A small network was shown many inputs. Here are its activations along a few directions, one row for each input.
Each table varies a few parts of the input and shows all the possible inputs, shuffled.
A made-up example of a description, with smaller parts first: one of 5 places around a ring, together with either a single point or one of 9 places along a line or (one of 3 separate values, together with one of 6 places along a line).
Shared parts are said once, and a part with two or three values counts as separate values.

Other details of the inputs shift rows strongly along two fixed directions, in all tables alike. That doesn't count.

Rows:
R1: [  6.6  25.8   4.5  -3.7  17.1  -6.2  40.6  -1.8  -4.9 -15.5  -0.9  21.8
 -20.6]
R2: [-18.5 -17.7  -2.6  -9.6  51.3  -7.3  14.3   5.5   0.1 -61.0  11.2  16.7
 -42.6]
R3: [-37.7  -4.5 -13.3  13.6  37.2  10.5 -49.9 -22.7 -41.8  17.4 -35.5 -43.3
   8.1]
R4: [ 10.9 -48.8   1.6   1.1  34.8 -12.1 -13.0  33.3  -1.3 -60.9  15.0  -5.9
 -44.8]
R5: [-39.5 -15.3 -29.3 -16.9  -8.5  14.0   3.0 -40.5 -37.9  28.6 -42.8 -14.2
   7.3]
R6: [-26.5 -63.4 -25.4 -14.0  -4.8   5.8 -31.4  -2.6  -8.8  19.5 -30.5 -31.1
  28.0]
R7: [ -1.5 -19.4 -16.5 -11.8 -32.5   8.7  -7.9  -3.2 -14.4  62.8 -40.9 -25.8
  47.9]
R8: [ 38.4  53.5  19.7  26.1 -65.8   3.3   3.2 -14.8   1.5  22.8  32.8  14.7
  -9.3]
R9: [-11.1  13.0   1.9 -11.1  59.7  -8.9  28.6  16.5  11.3 -34.2  -2.7  18.7
 -15.0]
R10: [-39.3  -3.8 -20.2 -27.7 -17.3  15.6  13.9 -32.6   0.5  52.7 -36.0  -3.8
  54.6]
R11: [18.4 47.0 20.9 19.0 10.7 -4.2 -6.1 12.1 16.0 -1.8 22.3  8.9  1.4]
R12: [13.0 35.8 22.2 13.2 -1.4 -1.5 -9.0  7.7 30.7 -3.4 30.9 10.0 11.4]
R13: [-19.0 -12.3  -0.8 -12.3  42.8  -9.2  19.1   8.8  21.5 -47.3  13.2  23.8
 -18.3]
R14: [ 31.2  41.2  20.3  21.7 -64.1   3.9   0.0 -13.2  11.5  17.9  42.7  17.8
  -0.4]
R15: [ 55.3   8.1  10.3   6.7 -72.9  -3.6  25.0   9.5  -0.1  14.6  17.1  14.4
 -14.7]
R16: [-25.0 -52.6 -19.7 -18.0  13.0   6.0 -27.3   6.3  -4.4  20.5 -37.4 -33.9
  33.5]
R17: [ 59.2  21.6  14.6   7.7 -61.2  -5.1  34.6  13.6   1.7  26.3  10.5  14.8
  -0.9]
R18: [-15.0  -8.0  11.7  16.0  61.9  -9.6 -37.6  18.1  18.7 -59.0  30.8  -3.3
 -25.5]
Each input here is: one of 3 separate values, together with one of 6 places around a ring.
Q: The inputs of R8 and R15 match in every part but the choice among 3 separate values. If R11 is changed in the same way as R8 into R15, which row does it become?
A: R7
Q: Which other rows does R3 become when the choice among 3 separate values takes its other values? List them by row number.
A: R1, R17
Q: Which other rows does R13 become when the place on the ring of 6 takes its other values? List them by row number.
A: R1, R2, R5, R9, R10

Rows:
R19: [  6.7  27.4   3.9  -0.2 -27.4   2.8  20.3 -12.6   6.4  23.8   4.7  15.4
  15.0]
R20: [  4.7  27.5   3.5  -0.3 -30.9   4.9  18.2 -14.2   8.1  23.5   6.1  15.6
  14.7]
R21: [-38.5  -8.7 -18.8 -10.8   7.7  12.9 -15.9 -26.9 -19.3  28.9 -33.1 -20.8
  25.0]
R22: [-15.8 -28.0  -9.0  -4.0  50.4  -6.2  -8.1  10.4 -14.2 -37.3 -10.4  -9.7
 -27.5]
R23: [ 28.9   8.7  19.3   3.2  10.6 -14.2  23.1  30.1  30.1 -38.4  34.0  26.5
 -21.1]
R24: [-15.4 -26.6  -6.9  -4.9  47.7  -3.4  -9.7   9.1 -13.6 -37.1 -10.7 -11.0
 -28.5]
R25: [-39.1 -11.2 -19.5  -8.8   7.4  11.4 -14.3 -28.2 -19.2  29.5 -32.1 -19.0
  27.1]
R26: [ 16.2   8.5   3.7  -4.5 -39.7   1.7  17.5  -1.0  12.6  26.2   5.3  12.5
  22.7]
R27: [ 32.1  12.7  19.3   3.6  11.4 -14.0  23.0  32.7  29.6 -36.3  31.1  25.2
 -21.5]
R28: [ 15.6  32.1  11.2   2.4 -13.7  -2.3  22.6  -0.7  12.5   3.7  13.4  19.8
   0.5]
R29: [-31.5 -30.2 -20.9 -13.8  -3.3  10.1 -20.2 -15.5 -11.0  30.6 -32.4 -23.0
  31.3]
R30: [ 27.1  16.1   9.0  18.6 -49.6   3.6 -11.5  -5.5  -6.9  24.1  13.9  -4.1
   1.1]
R31: [-30.5  -6.1 -12.3  10.0   1.9  12.4 -49.5 -24.6 -25.3  32.0 -22.3 -36.7
  23.5]
R32: [ -9.1 -27.0   1.4   0.0  79.5 -14.7  -7.3  28.1  -2.8 -79.9   8.3  -0.1
 -55.6]
R33: [-24.6 -31.7 -10.8 -10.4  36.6   0.6 -18.5   6.7  -4.1 -12.9 -17.9 -17.9
   2.3]
R34: [ 22.9  10.9   7.6   1.7 -27.5  -3.4  24.5   1.5   4.3   0.4  13.2  16.9
  -9.5]
R35: [ 19.6  11.0   2.6   0.3 -31.0   0.1  20.4  -2.0  -2.2  13.2   2.3  10.0
  -2.5]
R36: [ 30.8  14.5  16.7  18.1 -30.3  -2.2 -14.6  12.6  15.1   5.9  26.7   0.4
   3.0]
Q: The inputs of R31 and R30 match in every part but one. If R25 is changed in the same way as R31 into R30, which row does it become?
A: R34
Q: What do these inputs look like to the network?
A: one of 3 separate values, together with either a single point or one of 5 places around a ring
Q: List by row number the other rows that have the choice among 3 separate values in common with R29.
A: R23, R26, R27, R33, R36

Rows:
R37: [ 37.7  70.0  29.9  26.2 -48.9  -0.1   8.0  -9.0  27.3  14.0  46.5  29.7
  -0.2]
R38: [ -3.3   1.1  -5.7   6.4  -7.2   7.6  -4.8 -11.9 -16.4  31.3 -16.6 -12.8
  17.4]
R39: [ 29.2  16.0  16.8  -0.5  17.0  -8.7  18.1  34.5  24.9 -35.8  24.9  20.6
 -16.2]
R40: [-11.5   2.7  -8.4  -7.4  -4.2   5.7  18.1 -11.4  -8.4  27.8 -26.2  -2.8
  19.6]
R41: [ 51.4  38.8  22.8  16.2 -46.9  -2.7  18.9   3.1   7.8  -5.2  32.3  21.3
 -28.4]
R42: [ 42.4  13.6  16.4  -0.5 -34.3  -8.9  33.6  19.9  33.6  -5.7  33.8  24.1
  -2.3]
R43: [-47.1   4.7 -16.2  -6.1  16.7  13.7 -21.1 -32.4 -12.1  19.5 -22.3 -17.4
  28.4]
R44: [-50.5 -43.9 -27.1  -6.5  91.2   0.5 -31.5   5.7 -34.6 -25.3 -42.1 -38.1
  -6.0]
R45: [-18.6 -35.1 -14.3  -3.6   6.2   2.8 -17.3  -3.2 -17.2  -1.4  -9.7 -11.1
  -2.3]
R46: [-13.7 -43.3  -8.4   1.8  26.2   1.8 -48.3   4.2 -10.5  -9.9 -14.6 -36.0
  -0.9]
R47: [  7.3 -10.4  17.7  11.5  70.1 -17.4 -30.0  46.3   9.0 -71.7  21.3  -8.3
 -42.8]
R48: [-16.6 -13.5 -14.9  -5.1 -12.8  12.7 -22.6  -8.7  -8.4  40.1 -22.1 -22.3
  32.5]
R49: [  6.5  -0.4  -6.4 -15.1 -72.1  10.5  25.5 -18.6  12.8  59.8 -14.4   5.8
  46.5]
R50: [ 21.0  -5.8   7.6   2.9  17.6 -18.5  21.2  26.6  18.2 -53.1  28.7  26.6
 -39.1]
R51: [-20.1 -37.7 -17.5   1.0   6.4   2.5 -44.2  -8.1 -25.0   3.4 -21.4 -27.7
  -5.1]
R52: [ 31.7  22.4  13.7   2.0  -1.7  -7.8  35.6  12.4   7.2 -34.3  23.0  28.2
 -33.5]
R53: [ -9.1   7.2 -11.2 -21.7 -55.2  11.0  26.5 -37.0 -21.7  57.9 -31.2   3.2
  28.5]
R54: [ -8.4 -10.7 -16.5 -15.6 -51.4   4.1  21.8 -20.5  -2.6  41.7 -15.9   9.5
  24.8]
R55: [-25.2 -20.8 -13.4  -7.2  12.0   2.6 -14.0 -17.2 -31.7   5.9 -22.8 -21.5
  -4.0]
R56: [  4.9  36.9  18.6  13.6  13.4  -3.4   2.4  -2.0  17.4 -18.4  34.0  20.4
  -9.4]
R57: [  4.4  15.2  -4.5 -16.7 -62.1  13.3  23.3 -14.5   4.7  62.6 -19.4   7.6
  52.6]
R58: [-14.5  23.8  14.1   3.0  58.3 -10.2  15.9  10.0  24.9 -54.5  26.3  26.0
 -26.6]
R59: [ 37.4  28.2  21.4  24.5   8.3 -13.5   4.7  25.1  11.2 -24.9  30.2  10.5
 -31.4]
R60: [-35.0 -59.0 -14.5  -3.3  53.5   2.3 -39.6   6.7 -10.5 -23.7 -22.3 -35.6
  -1.9]
Q: What do these inputs look like to the network?
A: one of 4 places along a line, together with either a single point or one of 5 places around a ring
Q: List by row number the other rows that have the place on the line of 4 in common with R43.
A: R39, R42, R44, R50, R52
Q: Which other rows does R51 become when the place on the ring of 5 takes its other values? List them by row number.
A: R41, R46, R47, R59
